Each row below holds a small network's activations on one input, seen along a few directions.
Each table varies a few parts of the input and shows all the possible inputs, shuffled.
A made-up example of a description, with smaller parts first: one of 6 places along a line, together with either a single point or one of 9 places around a ring or (one of 3 separate values, together with one of 5 places around a ring).
Shared parts are said once, and a part with two or three values counts as separate values.
(in the rows, 128 means zero)

Rows:
x1: [146  46 107 171 119  82 131 168 106 191 199 149 120 163 151]
x2: [154 116 158 106 136 143 113 133 157 111 112 139 106 116 148]
x3: [103 122 119  96 111 139 144 115 150 103 150 119 131 106 150]
x4: [145 135 168 141 134 121 122 105 143 104 152 154 134 144 126]
x5: [117 158 109 104 130 110 146  97 110 120 146 112 134 112 144]
x6: [ 93 117  97 124 109 160 135 140 138 123 110 113 134 108 112]
x7: [161 154 134 131 156 119 118 134 126 142  81 120 118 136 125]
x8: [167 150 148 114 153 114 115 110 119 130 105 131 112 125 145]
x9: [134 132 149 168 135 144 113 131 132 128 114 150 140 144  89]
x10: [ 77 115 111 105 112 137 143 125 140 108 131 127 139 113 122]
x11: [149 147 144 112 157  94 137  95 130 117 119 147 123 125 132]
x12: [119 130 162 149 134 120 121 116 135 112 134 163 143 149  98]
x13: [149 120 144 123 140 150 117 158 163 122  89 129 113 126 127]
x14: [113 146 135 134 104 138 137 106 122 108 177 120 145 132 141]
x15: [ 90 152 101 114 130 107 145 107 101 125 126 121 141 119 117]
x16: [160 141 156 158 135 149 107 146 136 127 116 129 130 155 118]
x17: [131 151 121 149 100 163 120 146 114 129 140  94 139 145 130]
x18: [150  52  87 142 147  46 143 155  91 203 163 128 110 137 152]
x19: [104 141 112 162 102 158 127 131 109 127 137 115 148 135 104]
x20: [137 162 114 104 122 128 124 112  99 134 132  96 123 111 155]
x21: [164 138 171 141 131 143 103 121 130 116 139 139 123 144 139]
x22: [130  17  97 128 130  87 145 175 136 191 172 140  93 137 153]
x23: [136 145 126 141 157 115 126 120 121 142  79 142 129 125  96]
x24: [134 149 139 132  98 158 117 123 109 121 163 104 134 132 152]
x25: [122 142 138 120 158  92 136 106 122 125 100 156 133 130 104]
x26: [133 164  97 121 123 132 127 135 106 144 108  85 128 124 134]
x27: [106 154  87 133 126 128 135 121  99 141 105 106 136 114 108]
x28: [120 128 107 112 107 165 127 155 143 126 114  92 125 117 138]
x29: [135 113 154 105 139 122 134 117 169  98 125 155 117 117 135]
x30: [124 125 123  95 104 159 123 131 138 116 137 103 120 105 160]
x31: [109 108 148 113 140 121 133 128 161 106 106 164 128 122 107]
x32: [ 86 140 127 143 105 135 135 116 113 113 157 128 152 139 114]
x33: [124 110 136 133 141 145 125 144 159 123  87 150 123 116  98]
Q: Describe the family of inputs behind these rows.
A: one of 3 separate values, together with either a single point or (one of 2 separate values, together with one of 5 places around a ring)
Q: The inputs of x14 and x5 match in every part but the choice among 3 separate values. If x1 is changed in the same way as x14 into x5, which row does it become?
A: x18
Q: Which other rows agree with x30 in the choice among 3 separate values? List them by row number.
A: x2, x3, x6, x10, x13, x22, x28, x29, x31, x33
Q: Which other rows does x20 become when the place on the ring of 5 takes its other values? List them by row number.
A: x5, x15, x26, x27
Q: Which other rows does x4 become when the choice among 2 separate values takes its other values? List them by row number.
A: x14

Rows:
x34: [134 219 157 117 145 141 119  79 119  86  85 125 145 121 107]
x35: [127 210 147 124 145 160 116 101 130  92  55 122 143 119  89]
x36: [155  72 105 149 149  50 139 140  92 193 170 143 112 149 148]
x37: [129  34 122 140 135  80 140 156 139 165 170 165 112 141 137]
x38: [ 87  74  45 129  77 112 155 159  83 181 212  76 131 126 169]
x39: [136 187 188 129 120 197 103 110 167  61  95 135 142 128 107]
x40: [135 191 161  97 142 167 116 103 158  75  65 126 129 107 117]
x41: [108 180 172 110 131 171 122  95 168  58  86 148 144 114  97]
x42: [ 67 219  97 100  72 205 134  96 108  75 127  60 162  95 129]
x43: [155  42 137 158 124 107 122 171 138 168 178 153 109 157 148]
x44: [148  64  95 155 149  69 135 162 103 199 141 139 111 145 130]
x45: [156  44 110 127 146  76 135 163 131 184 151 143  96 134 156]
Q: Describe the family of inputs behind these rows.
A: one of 2 separate values, together with either a single point or one of 5 places along a line
Q: The inputs of x41 and x37 match in every part but the choice among 2 separate values. If x34 is changed in the same way as x41 into x37, which row does it become?
A: x36

Rows:
x46: [143 103 151 150 130 125 120 139 138 132 146 150 125 148 126]
x47: [102 220 142 107 111 188 122  93 135  66  90 100 153 109 110]
x48: [144 118 124 131 154  90 131 127 118 150 115 142 120 132 124]
x49: [118 112 121 143 103 139 128 138 121 133 167 120 135 137 136]
x50: [130 131 111 146 116 120 129 130  97 149 157 111 134 139 136]
x51: [131 206 174 115 140 173 111  92 152  66  68 136 141 115  99]
x52: [111 108  95 109 122 122 140 139 125 143 129 112 121 112 139]
x53: [110  99 114 117 107 138 135 140 137 128 153 120 125 120 144]
x54: [136  91 143 124 134 124 127 141 155 127 132 150 116 130 133]
x55: [119 128  95 124 128 104 140 126 100 153 136 111 128 123 134]
x56: [155 121 141 152 142 106 120 131 115 148 136 142 125 149 126]
x57: [137  99 125 117 148 107 132 139 143 141 108 142 112 121 128]
Q: The inputs of x46 and x49 match in every part but one. If x56 is changed in the same way as x46 into x49, which row does it become?
A: x50
Q: Describe the family of inputs behind these rows.
A: one of 2 separate values, together with either a single point or one of 5 places around a ring

Rows:
x58: [143 135 135 112 158 110 128 121 137 128  87 141 117 118 120]
x59: [110 148  95 105 124 127 140 120 113 131 116 100 130 108 134]
x60: [118 165 106 134 119 129 131 115  94 134 130 102 142 127 125]
x61: [107 133 125 125  95 168 126 133 135 109 149 109 137 123 136]
x62: [141 120 165 133 131 150 116 133 161 105 119 150 125 134 121]
x63: [151 144 168 150 138 131 113 118 134 114 127 151 133 148 116]
x64: [ 95 128 106 101 109 147 140 128 138 113 128 109 131 106 135]
x65: [129 115 146 109 144 130 128 128 163 110  99 150 118 116 120]
x66: [118 157 128 143 103 149 124 117 108 118 156 110 145 136 130]
x67: [146  10  89 154 132  55 143 177 107 214 197 143 102 152 160]
x68: [151 152 146 141 154 111 119 116 119 131 101 143 129 139 111]
Q: Describe the family of inputs behind these rows.
A: either a single point or (one of 2 separate values, together with one of 5 places around a ring)
Q: Which other rows does x68 become when the choice among 2 separate values takes its other values? List them by row number.
A: x60
Q: Which other rows does x60 become when the place on the ring of 5 takes its other values? List them by row number.
A: x59, x61, x64, x66

Rows:
x69: [119  95 125  89 128 137 147 131 172  98 127 121 109 106 157]
x70: [152 106 185 130 127 160 101 143 159 105 136 160 109 153 149]
x71: [110 200 122  99 152 142 133  87 118 119  78 128 119 113 100]
x72: [100  95 140 110 125 135 130 156 164  99 108 149 124 138 131]
x73: [ 89 218 119 137 104 147 138  79  88  94 151 105 162 130 127]
x74: [145 151 180 140 136 149 114 122 165 102 115 128 146 136  92]
x75: [165  94 141 167 161  77 133 149 119 173 150 130 116 166 113]
x76: [159 153 193 124 127 153  87 121 140 102 110 146 135 131 125]
x77: [ 82 112 131 132  79 159 142 119 130  94 198 123 140 140 145]
x78: [142  92  91 105 134  90 152 136 149 148 139 130 118 104 160]
x79: [ 95 110  98 122  72 195 134 161 133 120 153  79 122 121 151]
x80: [162 102 139 163 141 109 132 153 161 153 154 152 126 155 116]
x81: [107 108  94 145  88 114 144 126 106 143 212 133 150 139 146]
x82: [103 146 143  90 134 147 121 107 142 118 102 133 124  96 101]
x83: [139 133 160 141 135 150 107 107 141  95  92 148 141 101  99]
x84: [144  84  94 110 154  59 152 130 108 170 134 107 109 116 158]
x85: [153 204 160 149 152 143 127 101 142 104  90 123 141 153  91]
x86: [166 206 172 133 143 147 100  99 117 104  85 141 129 148 124]
x87: [158  76 123 168 160  78 128 131  95 169 126 149 114 132 122]
x88: [126  84 108 130 153  58 136 158  98 170 117 136 124 147 131]
x89: [175 105 152 146 133 114 105 152 135 153 150 170 114 149 149]
x90: [104 213  85 125 103 187 130 120  90 119 108  61 148 113 134]
x91: [118  98  61 142 102 115 129 158  73 190 161  64 121 134 152]
x92: [ 99 159 105 115  79 190 119 141 113 117 131  65 150  97 131]
x93: [133  86 153 148 134 156 121 128 161  99 117 162 115 123 123]
x94: [113 198 126 112 145 123 128 115 121  97  60 130 144 132 106]
x95: [ 97  97 136  96 131 154 137 128 162 123 126 147  98 119 125]
x96: [124  92 106 125 132  89 136 163 140 149 121 158 133 135 133]
x97: [139 103 173 147 135 156 128 144 185 106 139 142 120 159 116]
x98: [126 144 132  82 132 131 132 111 152  93 104 106 135  83 133]
x99: [123  86 104 116 157  76 142 128  96 194 133 134  98 129 126]
x100: [108  99  95 150 110  83 142 119  65 164 207 110 143 152 144]
x101: [121  94 102 111 137 107 142 134 138 173 138 156 107 117 127]
x102: [ 85 162 139 127  83 152 127 100 110  91 175 109 166 115 124]
x103: [178  97 155 150 152  83 106 148  93 173 145 148 105 161 146]
x104: [133 199 111  91 151 125 144  91 129  94  80 102 129 100 132]
x105: [106 144 147 103 127 128 116 136 144  95  84 134 149 115 107]
x106: [156  84 120 163 140 110 126 136 137 148 130 172 123 120 125]
x107: [147 187 140 149 152 144 119  85 118  97  68 143 136 118  98]
x108: [118 106  60 136  80 147 133 166 112 169 166  87 130 121 153]
Q: Describe the family of inputs behind these rows.
A: one of 5 places along a line, together with either one of 2 separate values or one of 6 places along a line
Q: The inputs of x72 and x105 match in every part but the place on the line of 5. If x95 is changed in the same way as x72 into x105, which row does it become?
A: x82
Q: The inputs of x85 and x97 match in every part but the place on the line of 5. If x86 is changed in the same way as x85 into x97, which row does it become?
A: x70
Q: Which other rows agree with x75 in the place on the line of 5? List them by row number.
A: x84, x87, x88, x91, x99, x100, x103
